A small network was trained on invented records. Each row is its activation on one of them, seen along a few directions.
Here are examples, each followed by its value of one field, Nok.
The word none means that the record has no Nok.
Other fields move the rows too, some of them a lot.
(in the rows, 500 means zero)
Random noise pushes rows far along 13 fixed directions. That doesn't count. These rows show it; they differ only by the noise:
[486 458 484 446 429 462 522 441 450 546 607 656 417 367 442 444 443 476
 586 384 462 370 417 351 478]
[455 506 329 687 566 353 360 373 192 544 524 692 569 554 292 560 484 255
 705 707 710 304 216 303 585]
[420 565 503 444 465 616 422 398 464 590 464 418 459 332 521 413 443 586
 370 785 366 527 713 519 599]
[430 385 548 336 420 596 630 606 204 556 509 402 452 508 509 538 410 494
 671 417 443 150 445 323 435]
[758 412 541 376 398 447 581 482 258 590 518 392 448 494 465 472 604 509
 423 437 511 375 512 490 515]
[386 469 546 366 512 511 355 629 402 446 472 408 470 714 538 446 349 285
 498 572 459 389 623 443 482]
[596 450 574 475 526 512 595 390 630 400 466 375 499 640 422 562 387 651
 642 543 597 503 464 391 735]
[596 402 523 425 338 329 501 521 318 705 463 547 408 528 434 410 553 250
 322 551 474 474 605 417 384]
[720 500 558 563 462 487 662 542 757 395 500 469 531 663 327 636 322 377
 582 540 548 402 345 578 575]
[385 440 452 553 563 474 484 509 417 522 600 576 595 418 584 382 533 523
 603 534 546 462 401 420 495]
[586 340 378 350 380 420 317 421 809 474 528 585 619 595 548 508 489 573
 442 545 562 390 517 531 547]
[405 431 487 614 497 372 479 365 633 601 560 621 605 419 440 361 375 442
 531 814 591 646 403 334 701]
[425 532 392 520 474 412 383 437 475 519 471 395 385 456 554 433 573 471
 468 418 340 320 649 570 118]
[607 550 534 543 439 535 579 617 476 489 527 569 487 408 405 622 599 346
 360 308 425 547 443 613 398]
[618 596 512 559 506 521 458 517 390 390 447 141 516 606 325 668 354 288
 494 622 428 274 411 645 460]

[398 635 397 891 721 449 500 645 358 447 531 541 674 571 433 561 634 250
 601 541 638 587 203 622 384]
b3
[707 376 399 508 573 362 305 375 552 413 368 201 615 887 677 392 809 733
 379 552 686 630 715 632 502]
b6
[494 281 313 503 375 362 328 473 806 581 478 605 840 530 572 606 712 569
 308 550 675 644 366 553 528]
b4
[601 406 640 392 353 494 594 417 498 468 615 334 462 346 420 482 419 576
 450 253 405 590 393 348 608]
b5
[783 580 508 602 602 504 494 671 480 366 644 512 593 651 530 353 496 293
 470 540 555 448 407 776 502]
b7
[623 703 589 442 388 836 589 619 437 502 521 451 421 249 408 581 410 450
 273 567 239 437 600 755 546]
b1
[495 727 424 501 593 660 311 616 345 380 527 497 376 521 561 429 549 392
 414 442 345 385 660 752 315]
b6
[622 680 632 689 648 515 655 498 583 470 535 344 478 497 419 392 416 476
 464 686 521 779 463 638 689]
b3
[446 507 472 487 474 592 448 534 246 498 468 347 565 389 501 652 662 521
 396 355 439 488 476 519 424]
b4
[213 423 593 497 631 515 584 691 490 474 443 451 591 595 645 564 559 544
 589 365 563 718 481 384 492]
none
[668 527 531 420 357 537 516 558 752 384 438 697 377 608 361 731 507 361
 369 221 432 500 608 587 388]
none
[716 466 348 613 593 400 466 287 834 292 566 499 528 622 657 359 680 881
 663 325 606 453 522 633 361]
b5
[429 364 498 414 467 612 616 642 363 660 552 626 623 384 689 412 720 693
 439 456 563 595 491 459 568]
b3
[339 472 542 364 382 745 579 606 807 458 372 383 516 592 500 677 293 613
 520 566 373 421 593 498 538]
b2
[535 458 542 472 480 461 468 727 356 580 516 526 577 603 543 418 580 244
 315 523 522 603 518 568 478]
b1
[545 543 519 510 459 628 666 616 746 437 522 583 437 538 474 538 452 544
 571 271 404 449 454 567 404]
b2
[599 397 453 332 424 462 368 311 367 519 414 520 387 690 468 490 633 686
 490 397 630 530 628 286 673]
b6
[448 507 596 652 509 530 699 568 379 597 435 584 485 530 463 428 477 394
 532 670 538 625 536 385 533]
b1
[461 616 490 652 601 593 527 482 568 427 626 222 579 356 554 328 369 582
 569 653 349 460 399 659 474]
b5
[380 494 421 454 477 599 453 595 549 521 448 580 517 604 603 472 431 485
 557 617 455 316 612 532 383]
b4
[390 383 470 438 389 515 484 647 362 558 399 490 493 672 552 525 532 344
 483 451 457 320 608 424 258]
b7
[430 607 480 471 402 580 491 562 756 512 483 624 384 404 431 580 483 445
 353 311 325 591 564 585 363]
b2
[596 561 400 406 511 459 293 383 512 523 496 503 468 468 526 460 604 585
 355 567 512 513 619 621 557]
none
[376 394 384 404 371 615 338 358 162 658 446 453 651 315 419 663 622 637
 414 626 554 457 395 294 762]
b7

Which value of Nok does each new row have?
[269 356 306 372 482 528 345 562 598 507 409 840 579 685 594 677 729 660
 586 240 680 512 478 321 486]
b2
[392 624 489 733 520 393 483 359 634 461 438 392 446 457 311 599 390 362
 512 507 432 629 419 458 402]
b4
[457 608 561 637 504 512 545 412 479 513 515 510 509 251 313 628 461 430
 422 564 471 712 371 466 647]
none
[477 627 504 581 611 445 356 609 499 443 633 785 489 531 465 355 468 203
 432 456 555 709 429 530 573]
b4
[320 571 438 594 450 657 445 541 358 507 457 512 580 374 334 769 507 376
 461 483 454 474 339 464 511]
b3
[401 482 478 614 319 486 536 490 439 620 407 480 497 476 255 648 396 226
 441 596 413 462 385 354 426]
b5
[553 404 458 395 276 513 467 397 605 558 434 521 394 513 459 513 551 570
 374 357 402 450 647 426 396]
b6
[370 465 475 610 545 366 396 341 501 356 579 144 534 426 509 460 408 534
 645 345 416 380 343 424 307]
none
